These are the activations of a small neural network, seen along a few directions. Each row is one input.
In each table, some parts of the input vary, and every possible input appears once, in random order.
A made-up example of a description, with smaller parts first: ring(5) and (point or ring(11) or (values(2) and line(6))).
Shared parts are said once, and a part with two or three values counts as separate values.
In the rows, 128 means zero.

Other details of the inputs vary at random and push rows far along three fixed directions, the same in every table; ignore that.

Table:
x1: [137  99 140 148 101 148 118 110 128 121 135]
x2: [107 130 115  86 116 104 114 160 151 126 138]
x3: [116 132 111  97 116  99 106 149 145 103 139]
x4: [120  83 152 163  60 174 127 107 155 128 134]
x5: [110 129 118  93 120 106 113 158 151 121 136]
x6: [ 68 149 141 150  52 130 110 177 179  71 154]
x7: [ 98 148 147 166 160 125 196 147 150   6 104]
x8: [156  97 125 129  98 154  99  94 109 184 140]
x9: [154  99 124 136 106 146  94  88 108 179 136]
x10: [169 121 118 123 146 128 110  97  97 185 124]
x11: [146 124 106  87 122 120  86 119 121 204 133]
x12: [102 105 148 170  90 137 144 131 162  40 128]
x13: [118  86 149 164  65 168 122 110 154 119 131]
x14: [116  82 149 164  68 167 117 109 151 124 135]
x15: [107  90 146 155  64 177 116  96 142 113 147]
x16: [124  82 146 159  56 165 114 102 146 116 145]
x17: [149 121 160 198 190 141 213 120 109  93  89]
x18: [108  93 143 156  66 174 109  97 141 108 143]
x19: [151  94 137 144 110 158 111  97 116 187 130]
x20: [175 145 115 126 210 104 153 116  82 164 105]
x21: [122  86 148 162  63 175 121 113 155 120 129]
x22: [111 177 109  98 189  81 154 154 134  72 112]
x23: [154 129 116 109 157 137 107  97  91 189 132]
x24: [134  99 142 148 100 147 121 110 131 119 137]
x25: [100 150 107  84 123 103 104 144 147  98 137]
x26: [127  96 147 150 100 153 131 115 139 136 132]
x27: [173 122 116 125 148 132 109  95  98 188 121]
x28: [129 161 107  99 182  80 148 166 132  85 116]
x29: [ 93 135  94  49  88  90  76 178 170 130 152]
x30: [120 161 114  98 186  79 155 172 141  96 110]
x31: [112  97 144 150  60 179 118  99 148 109 141]
x32: [122 159 114  96 184  85 158 172 140 104 113]
x33: [155 107 166 218 153 159 193  93 115  76  95]
x34: [ 91 117 148 159  90 153 146 128 160  40 129]
x35: [126 124 163 204  72 181 133 119 128 138 135]
x36: [ 76 150  88  40  93  84  61 163 164 108 160]
x37: [114 198 122 129 171  90 155 187 129 109 121]
x38: [ 65 152 151 143  52 118 112 183 175  60 139]
x39: [100 149 102  70 119 107 103 152 147 109 142]
x40: [100 146 107  76 118 107 109 147 146 111 145]
x41: [167 119 118 119 151 139 119 109 102 206 117]
x42: [112 194 132 127 163  88 150 185 126 106 108]
x43: [139 110 123 118 105 160 101  91 106 181 142]
x44: [137 101 139 151  96 150 128 106 134 124 132]
x45: [ 90 131  95  48  89  91  70 176 168 135 157]
x46: [117 131 109  94 112 103 105 151 144 109 140]
x47: [169 150 117 121 213 104 157 123  95 175  98]
x48: [166 113 121 124 148 134 119 100  93 192 131]
x49: [121 159 114  96 183  83 156 174 139  99 112]
x50: [107 169 114  96 188  84 163 160 129  78 123]
x51: [172 180 123 146 193 128 147 133  76 213 112]
x52: [151 128 160 198 199 155 205  95  90  91  97]
x53: [125  81 167 202  85 200 148  73 122 107 130]
x54: [107 172 115  98 190  78 150 154 133  70 118]
x55: [139 107 125 121 105 162 101  90 104 182 143]
x56: [115  84 149 163  64 164 113 105 153 124 135]
x57: [105 109 150 165  86 141 148 133 165  42 128]
x58: [168 113 120 120 143 135 113 101  92 192 131]
x59: [169 143 123 125 213 113 169 126  90 176 102]
x60: [142 104 112  95  84 130  59 106 126 183 151]
x61: [ 95 148 149 170 161 116 193 140 147   6 106]
x62: [173 117 117 122 148 137 113 102  93 190 125]
x63: [129 127 163 207  74 185 137 117 131 137 130]
x64: [109 131 113  87 116 105 116 159 152 127 137]
x65: [162 118 121 123 147 133 118 103 103 203 119]
x66: [118  81 151 159  60 170 124 109 151 131 139]
x67: [166 158 114 123 219 118 160 109  78 163 102]
x68: [117 130 113  94 112 104 111 147 147 113 142]
x69: [ 68 129 125 110  65 121 106 148 182  42 146]
x70: [162 112 126 118 148 137 124 107 101 212 129]
x71: [131  83 164 206  81 201 146  70 123 108 123]
x72: [141 163 172 207 182 129 192 136  94 113  93]
x73: [175 145 121 128 218 101 154 117  81 159 106]
x74: [124 160 111 103 181  70 145 159 132  79 117]
x75: [159 173 137 148 195 113 143 136  68 201 106]
x76: [116 146 150 158  87 143 116 142 128 142 125]
x77: [121 134 111  94 117 104 112 148 148 113 138]
x78: [122 135 109  98 120 103 108 147 147 106 133]
x79: [144 111 123 123 107 161  97  88 108 177 137]
x80: [170 141 119 127 213 106 157 119  79 162 111]
x81: [161  94 158 203 119 170 152  74 113 123 110]
x82: [ 77 150  85  30  89  87  62 174 162 110 164]
x83: [167 144 120 123 215 105 161 127  88 176 102]
x84: [115 192 127 133 172  90 151 181 126 114 126]
x85: [ 99 147 105  74 118 107 104 149 145 109 144]
x86: [128 102 112  88  86 136  76 124 132 199 152]
x87: [154 108 165 215 153 161 198  99 117  75  98]
x88: [111 130 108  90 116  99 102 154 144 106 143]
x89: [136  99 137 149  98 149 120 111 128 121 133]
x90: [108 195 133 126 165  82 150 186 125 105 110]
x91: [ 95 145 148 167 160 122 197 147 146   7 107]
x92: [146 127 158 201 198 155 207  97  90  87  96]
x93: [153 125 134 143 182 128 165 119 103 163 111]
x94: [132 103 114  91  82 139  83 121 134 201 149]
x95: [132 134  98  61 126 121  74 118 109 198 154]
x96: [123 106 143 143 100 161 124  97 126 131 141]
x97: [107 132 115  92 115  99 107 153 154 119 134]
x98: [135 135  94  65 126 119  73 116 106 197 148]
x99: [ 96 135  97  48  88  83  70 169 167 115 165]
x100: [101 137 158 174 160 107 197 154 162  18 101]
x101: [154 126 114 105 146 142 114  96  90 202 135]
x102: [148 121 102  78 121 126  91 124 120 219 139]
Each input here is: line(6) and (values(2) or (values(3) and line(5))).
The inputs of x11 and x56 match in every part but the line(6) part. If x59 is changed in the same way as x11 into x56, which row does it become?
> x86
The inputs of x49 and x17 match in every part but the line(6) part. If x81 is changed in the same way as x49 into x17, which row does it become?
> x74
The inputs of x19 and x83 match in every part but the line(6) part. If x72 is changed in the same way as x19 into x83, which row does it become?
> x38
Start at x99 and move only the line(6) part, one step at a time. The first step leads to x48. Which rows follow, in order?
> x16, x68, x44, x77
Change only the values(2) part in x90. List by row number the other rows that result.
> x37
Change only the values(2) part in x42. List by row number the other rows that result.
> x51
Change only the values(3) part in x85. List by row number the other rows that result.
> x57, x59

Table:
x103: [116  94 119 105  76 132  91 120 152 118 154]
x104: [106 156  76  27 148  65  94 168 151 100 142]
x105: [157 131 133 150 162 148 144  97  88 176 119]
x106: [100 125 154 173 117 141 170 138 153  50 119]
x107: [106 153  75  16 171  50  96 168 144 113 139]
x108: [109 120 153 170 109 139 160 140 159  67 119]
x109: [116 122 131 131  80 148  95 120 134 140 145]
x110: [160 130 138 158 152 152 136  98  85 177 118]
x111: [107 127 160 186 106 146 160 132 146  58 119]
x112: [123 112 130 124  93 146 110 122 137 148 138]
x113: [143 115 112 101 145 114 118 120 119 141 135]
x114: [117 111 130 126  81 151 101 118 139 145 144]
x115: [119 108 128 117  79 142 101 130 145 148 141]
x116: [123 118 130 129  79 139  96 129 143 146 141]
x117: [124 171 109  90 175  91 130 155 113 134 126]
x118: [129 164 109  94 189  91 143 153 114 137 121]
x119: [116 118 130 127  76 154  94 116 133 143 146]
x120: [161 123 138 157 143 144 137 110 100 175 115]
x121: [162 119 137 153 145 143 138 111 101 179 115]
x122: [150 122 130 133 144 136 134 119 110 170 121]
x123: [112 158  78  34 162  66 104 164 144 101 137]
x124: [132 158 108  91 173  87 132 162 126 144 122]
x125: [149 130 161 202 183 141 208 118 113  93  91]
x126: [115 109 128 119  79 147 100 124 146 145 144]
x127: [161 121 135 151 146 140 136 113 103 177 116]
x128: [ 84 108 131 132  79 133 134 136 185  11 135]
x129: [155 117 135 143 147 148 140 105 100 178 119]
x130: [161 126 136 157 149 141 139 111 100 174 114]
x131: [110 166 110  91 163  90 132 160 130 110 130]
x132: [156 122 133 148 142 138 133 115 108 173 118]
x133: [119 121 131 128  75 141  93 129 140 142 141]
x134: [124 109 130 128  74 142  96 129 145 150 141]
x135: [147 121 107  98 148 126 117 105 117 142 130]
x136: [138 154 114 105 168  94 133 154 123 146 121]
x137: [121 109 128 121  79 140  98 132 146 148 141]
x138: [123 173 109  95 175  87 130 159 116 126 125]
x139: [158 132 138 157 147 147 134 102  93 173 120]
x140: [120  85 122 110  86 143  97  98 145 124 143]
x141: [113 171 111  92 152  85 121 164 130 116 131]
x142: [150 128 128 132 154 139 136 112  99 175 122]
x143: [122 110 128 121  80 140  99 131 146 149 140]
x144: [103 127 167 202 112 152 177 128 147  36 115]
x145: [117 119 132 128  72 145  91 125 136 144 144]
x146: [166 123 139 162 149 146 139 105  95 181 113]
x147: [118 108 129 120  81 148 102 124 142 148 142]
x148: [116 111 130 126  78 153 101 117 139 145 145]
x149: [119 108 128 117  74 140  95 133 148 150 142]
x150: [108 123 124 112  75 143  87 127 140 140 150]
x151: [134 152 154 184 183 119 197 141 116  73  95]
x152: [ 86 133 148 156 106 131 158 150 160  38 127]
x153: [120 109 131 124  81 146 104 124 145 146 141]
x154: [121 118 129 128  76 139  94 129 143 146 142]
x155: [117 165 102  72 168  75 128 173 137 129 128]
x156: [128  96 119 118  86 152 103  97 142 118 141]
x157: [113 110 125 111  74 138  95 134 152 144 145]
x158: [133 147 159 198 199 134 217 125 108  64  93]
x159: [158 122 136 149 158 147 148 103  98 174 116]
x160: [162 131 139 162 153 154 139  92  84 178 118]
x161: [124  90 122 113  82 139  95 113 144 126 150]
x162: [ 94 128 146 151 110 124 158 155 168  51 123]
x163: [119 163 112  99 154  85 126 168 136 119 125]
x164: [158 127 132 143 163 145 144 105  92 178 117]
x165: [140 146 161 204 206 137 221 119 102  71  90]
x166: [109 155  76  19 178  49 102 167 143 112 136]
x167: [121 113 128 125  75 139  95 129 147 149 142]
x168: [157 130 139 157 146 147 134 104  91 173 118]
x169: [148 111 114 105 165 119 128 102 110 145 123]
x170: [127 167 101  73 187  78 133 165 121 145 124]
x171: [ 85 113 124 107 108 107 132 143 177  31 134]
x172: [138 123 105  93 141 120 114 114 125 131 132]
x173: [100 136 159 185 124 142 176 135 147  36 116]
x174: [122 163 111  96 172  96 135 153 119 128 126]
x175: [155 108 124 127 156 128 136 106 106 144 126]
x176: [122 118 133 136  76 145  95 124 137 145 141]
x177: [106 105 140 145 108 127 148 132 161  44 133]
x178: [151 134 133 144 142 140 126 111  98 170 123]
x179: [126 128 125 120 188  98 171 129 128  68 107]
x180: [152 131 136 149 140 139 130 114 102 166 120]
x181: [122 119 134 136  76 145  95 123 138 144 141]
x182: [127 176 111  97 188  90 141 151 110 129 122]
x183: [160 130 137 155 152 151 135  98  84 181 119]
x184: [105 105 141 146 110 124 152 136 160  40 130]
x185: [157 127 139 158 136 148 131 103  99 173 120]
x186: [ 95 134 156 177 112 141 167 137 154  36 121]
What do these inputs look like to the network?
> line(6) and (values(3) or ring(11))
The inputs of x105 and x152 match in every part but the line(6) part. If x148 is changed in the same way as x105 into x152, which row does it become?
> x142
The inputs of x137 and x143 match in every part but the line(6) part. If x164 is changed in the same way as x137 into x143, which row does it become?
> x106
The inputs of x147 and x159 match in every part but the line(6) part. If x107 is changed in the same way as x147 into x159, which row does it become?
> x140
Change only the line(6) part in x155. List by row number the other rows that result.
> x115, x122, x153, x157, x162
Change only the values(3) part in x113. List by row number the other rows that result.
> x128, x166
Change only the values(3) part in x172. List by row number the other rows that result.
> x161, x169

Table:
x187: [100 118 137 129  88 139 130 151 156 104 141]
x188: [ 95 134  83  21  65  78  22 159 154 174 191]
x189: [153 115 123 131 133 141 120 104 113 172 128]
x190: [103 114 125 114  97 139 115 124 148  99 140]
x191: [112 128 128 117 100 122 121 158 155 122 140]
x192: [149 121 121 116 125 122 117 140 123 179 131]
x193: [108 122 137 135  95 130 128 150 160 102 135]
x194: [141 126 126 123 144 142 134 110 108 175 127]
x195: [ 94 121 137 127  91 133 122 142 158  95 133]
x196: [159 102 140 168 137 150 156  95 115 115 113]
x197: [121 162 110 101 180  85 140 158 126 109 125]
x198: [106 108 138 135  81 133 108 130 138 101 149]
x199: [112 140 126 129  89 135 104 140 140 124 139]
x200: [161 111 115 115 134 129 110 106 112 166 128]
x201: [127 159 122 118 192  81 154 158 121  94 113]
x202: [121 157 122  98 177  71 134 159 115 104 126]
x203: [145 146 127 142 138 140 120 115 104 167 130]
x204: [106 128 121 100  90 110 103 167 161 123 143]
x205: [143 152 125 133 142 132 118 120 103 166 130]
x206: [115 159 109  99 190  89 158 156 127  94 120]
x207: [150 103 135 154 127 144 135 103 122 133 117]
x208: [155 120 112 102 142 123 104 109 111 167 130]
x209: [122 162 112  92 189  73 145 161 129 109 111]
x210: [109 143 122 119  86 130  98 145 142 124 140]
x211: [153 121 118 119 151 140 128  97 100 153 126]
x212: [144 142 127 141 130 141 119 118 108 166 128]
x213: [145 122 124 123 140 135 122 109 112 175 124]
x214: [143 114 161 197 142 161 184 100 122 112 106]
x215: [142  92 165 207 135 185 185  75 114  82 112]
x216: [100 107 148 161  95 151 143 119 157  56 124]
x217: [159 117 115 119 135 125 103 119 103 188 131]
x218: [109 128 123 105  96 116 107 143 156 122 137]
x219: [105 133 154 171  84 153 132 127 141  82 129]
x220: [145 143 132 145 134 141 126 119 102 161 120]
x221: [152 117 129 134 130 129 126 129 120 168 124]
x222: [150 111 127 135 126 138 117 106 116 160 125]
x223: [142 133 163 204 139 164 168 101 104 114 111]
x224: [111 110 131 126  97 141 118 118 148  88 137]
x225: [150 118 121 117 128 126 112 121 117 181 125]
x226: [103 123 128 112  98 131 118 149 151 119 142]
x227: [150 116 120 122 146 148 134  94 100 151 131]
x228: [155 120 113 108 140 122 107 115 109 191 124]
x229: [146 121 124 117 126 127 109 129 119 181 130]
x230: [119 157 138 140 183 101 184 168 131  84 109]
x231: [102 116 124 116  88 133 106 132 155 105 141]
x232: [112 135 141 160  94 147 126 131 143 101 135]
x233: [139 126 135 140 143 143 142 110 113 158 119]
x234: [121 108 133 138 101 143 127 115 148  92 134]
x235: [139 130 120 109 136 125 117 126 120 175 129]
x236: [137 118 122 116 137 144 120 105 107 175 128]
x237: [109 153 138 143 187 104 186 149 134  59 101]
x238: [118 161 126 119 186  91 165 168 130  98 112]
x239: [112 166 117 105 192  88 151 155 119  90 119]
x240: [113 159 117  97 179  95 153 158 127 113 119]
x241: [107 132 147 161  82 149 126 131 140  91 128]
x242: [145 121 132 131 137 132 126 116 114 166 119]
x243: [143 146 136 148 139 139 131 117  99 153 119]
x244: [113 120 118 105  99 125 103 130 151 116 139]
x245: [151 113 129 134 138 137 123 102 112 153 120]
x246: [151 100 149 187 129 153 160 103 125 111 110]
x247: [105 105 136 137  77 140 124 125 164  57 136]
x248: [129 156 120 115 180  84 163 160 135 102 110]
x249: [120 118 107  88  93 126  93 124 145 126 149]
x250: [ 95 112 128 122  85 148 111 120 142  97 150]
What do these inputs look like to the network?
> values(3) or ring(11) or (line(5) and (point or line(9)))
Change only the line(5) part in x246. List by row number the other rows that result.
> x189, x206, x222, x231
Change only the line(9) part in x211. List by row number the other rows that result.
> x195, x216, x224, x230, x231, x233, x237, x238
Change only the line(5) part in x239. List by row number the other rows that result.
> x197, x201, x217, x250
Start at x212 and move only the ring(11) part, one step at a time. The first step leads to x232. Which rows follow, in order?
> x203, x205, x223, x219, x243, x241, x220, x210, x199
